W = ((84, 26, -2, 27), (111, 31, 5, 35), (104, 30, 4, 34), (108, 31, 4, 35), (80, 25, -3, 25), (86, 27, -1, 28), (93, 28, 0, 31), (91, 28, 0, 30), (82, 25, -2, 26), (99, 29, 2, 33), (96, 29, 1, 32), (88, 27, -1, 29), (101, 30, 3, 34))
Report the entry just right of the smallest entry.
Answer: 25
The entry just right of the largest entry -> 31
Report the largest entry.
Answer: 111
The entry just right of 86 -> 27
Report the entry just right of 104.
Answer: 30
Report the second largest entry.
Answer: 108
The third largest entry: 104

A =
[[45, 17, -12, -2, 23, -19, -21, 14, 83, 13, 36, 28, -28, -11, 13, 8],
 [20, 11, 14, 7, 31, 7, -8, -13, 87, 7, 26, 2, -26, 11, 24, -18],
 [-6, -18, -28, -17, -52, 40, 19, 31, -5, 96, -51, -24, -10, -19, -28, 32],
 [-7, 3, 7, -21, 0, -14, 9, -6, 16, -13, 6, -19, 1, 4, -7, -13],
 [5, 8, -9, 1, -3, -19, -18, 22, 23, -56, 0, 34, 17, -5, -26, 49],
 [5, -61, 25, 11, 8, 6, 15, -41, 89, 2, 30, -45, 23, 17, -16, -53],
 [-11, 25, -4, -5, 0, 37, -4, 56, 6, 38, -10, 23, -16, 6, 5, 51],
 [30, -72, -14, -21, -42, -12, 10, 3, -29, -29, -29, -15, 40, 29, -16, 29]]
Give the bottom-left entry.
30
The 4th entry, reading row by row -> -2
The 3rd entry on the diagonal from the top-right corner -> -19
The first entry, reading row by row is 45
Give the entry just right of 4.
-7
Give the 2nd entry, reading row by row.
17
The smallest entry in the first column is -11
Give the top-right entry.
8
Give the largest entry in the last row.
40
Give the entry in the bottom-right corner.
29
The entry directly below the largest entry is -13
Give the largest entry.
96
The entry just left of the largest entry -> -5
The second entry on the main diagonal -> 11
Give the 5th entry from the end, reading row by row.
-15
Give the bottom entry of the column that holds the largest entry.
-29
Give the second entry on the diagonal from the top-right corner.
24
The third entry, reading row by row: -12
The smallest entry in the last row is -72
Give the entry just left of 56.
-4
The third entry on the main diagonal is -28
Give the 3rd smallest entry.
-56
Give the second largest entry.
89
The first entry of the largest entry's row -> -6
The largest entry in the first row is 83
Give the third-last entry, reading row by row.
29
Give the entry directly above 22.
-6
The entry just right of the smallest entry -> -14
Give the entry directly above the largest entry.
7
Give the top entry of the column that holds the largest entry.
13

Questions about the grid below.
1) Give the first entry in the row that holds the smallest entry.
2) Give the top entry of the column that holds the smallest entry.
3) Give the last entry, reading row by row.
4) Give the first entry, reading row by row.
5) Give the largest entry in the first column.
6) Give the 3rd entry, reading row by row.
7) Give the 2nd entry in reading order.
8) Give the entry in the bottom-left corner.
[[  0   0   0   0   0   0   0   0   0   0   0   0]
 [  1 -21   4  25 -11 -10 -10  28 -21   5 -12   3]
 [ 20  -9  -4 -19  -1   1  -6 -11 -13   7  28   3]
 [ 29 -11  -9 -24  -5  -1  -2  -2 -11   3  27   5]
 [ 33 -20 -46 -14 -20  -1   2  37 -20  -4  26  49]
 [ 40 -10  -2 -38  -7  -8   4  -1   1  -3  18 -17]
 [-12  21 -26  -2   1  11  16   5  21 -13  -3  29]
 [  2  -9  13  16  -5  -8  -3  15  -6   0 -12 -13]
 [  7  -9 -32 -16  10  22 -22 -40 -43  25  81  61]
 [ 11   8  20  12   3   3   3  -7   4  -3  15 -13]
 [ 12  -7  -6 -12  -2  -1  -3  -2  -8   3  13   5]
 [  4  -1  17 -45   2 -16   4 -16  23  -3 -35 -55]
 [ -4  -4 -32  25  -9   9   0  27 -16  -2  14  55]]
1) 4
2) 0
3) 55
4) 0
5) 40
6) 0
7) 0
8) -4

m =
-4	20	-7	5	17
-9	-71	30	56	-25
-2	14	-47	38	-1
79	30	23	-86	-23
9	20	2	-14	-1
1	-13	-14	4	-4
-8	25	4	-4	91
-6	-3	4	-21	5
37	-78	41	-35	114
The top-left entry -> -4
Which number is the largest entry in the first column?
A: 79
The entry just left of the largest entry: -35
Which number is the 3rd entry from the end, reading row by row?
A: 41
Which number is the last entry, reading row by row?
A: 114
The top entry of the column that holds the smallest entry is 5
The entry directly below 9 -> 1
The second entry on the main diagonal: -71
Which number is the smallest entry in the last row?
A: -78
The largest entry in the first row is 20
Which number is the entry just left of 56?
A: 30
The entry directly above -25 is 17
Which number is the entry directly below the centre entry?
A: -14
Which number is the bottom-left entry?
A: 37
The third entry on the main diagonal: -47
Which number is the entry directly above the centre entry?
A: 23

Questions about the table below. Counting starts at 1.
1) Which number is the entry at row 1, column 3?
2) Which number is the entry directly below -14?
3) Which number is the entry at row 1, column 1?
 -14  -966  -315   212
 120   601   625     9
1) -315
2) 120
3) -14

[[-25 -40 -16  -2  62  36  39 -23 -12 -23   9 -12]
 [ -9  -8   2 -15  -9  -2 -20  -7 -16  -7   1  -8]
 [ 15   2  -1 -28  28  11   6  14 -36  18  -2 -40]
 [ 56  49  16 -56 -31 -45 -32  57 -51  57 -28 -53]
 [  6  -1   0 -36  -3 -18 -17   2 -41  10 -11 -31]
 [-24 -39 -83   0  73 -18  82 -45 -18 -20 -64 -49]
 [ 32  33 -15 -18 -27 -48  -8  21 -18  32 -41 -32]
 [ 70  54 -17 -21  32 -19  40  60 -32  70 -49 -67]
 [-33  -4 -22  56 -50 -11 -18 -41  60 -34  -8  49]
 [-24   8 -38  64 -59 -31  -9 -38  69 -27 -31  45]
 [ 52  55  -9  -9 -27 -21 -10  44 -11  51 -34 -43]
 [-28  -8 -27  34 -35 -17 -11 -38  35 -27 -17  26]
 [ -6 -20 -12 -14  44  25  22  -8 -25  -3   2 -28]
 [ 34  28   0 -37  -7 -25 -13  29 -41  37 -23 -46]
 [-45 -45  -1 -20 -13 -24 -17 -42 -12 -43   8  19]
 [ 13   9 -26  -5  13 -12  18   0 -15  16 -28 -33]]
The entry just left of the smallest entry is -39
The entry just right of the largest entry: -45
The first entry in the row that holds the largest entry? -24
The last entry, reading row by row: -33
The first entry on the main diagonal? -25
The largest entry in the first column? 70
The smallest entry in the first row: -40
The entry directly above -6: -28
The second entry from the end, reading row by row? -28
The third smallest entry? -64
The third entry, reading row by row is -16
The entry directly below the smallest entry? -15
The bottom-left entry? 13
The smallest entry in the last column -> -67
The first entry on the diagonal from the top-right corner -> -12
The 5th entry, reading row by row? 62
The largest entry in the last row is 18
The entry just right of 14: -36
The entry just left of 37? -41
The 2nd largest entry? 73
The entry directly above the largest entry? -17
The entry directly below -6? 34
The minimum? -83
The last entry of the smallest entry's row? -49
The entry just left of -35? 34
The entry directly below the largest entry? -8
The 3rd entry on the main diagonal? -1
The 3rd entry on the diagonal from the top-right corner: 18
The bottom entry of the column that holds the smallest entry: -26
The smallest entry in the first column? -45
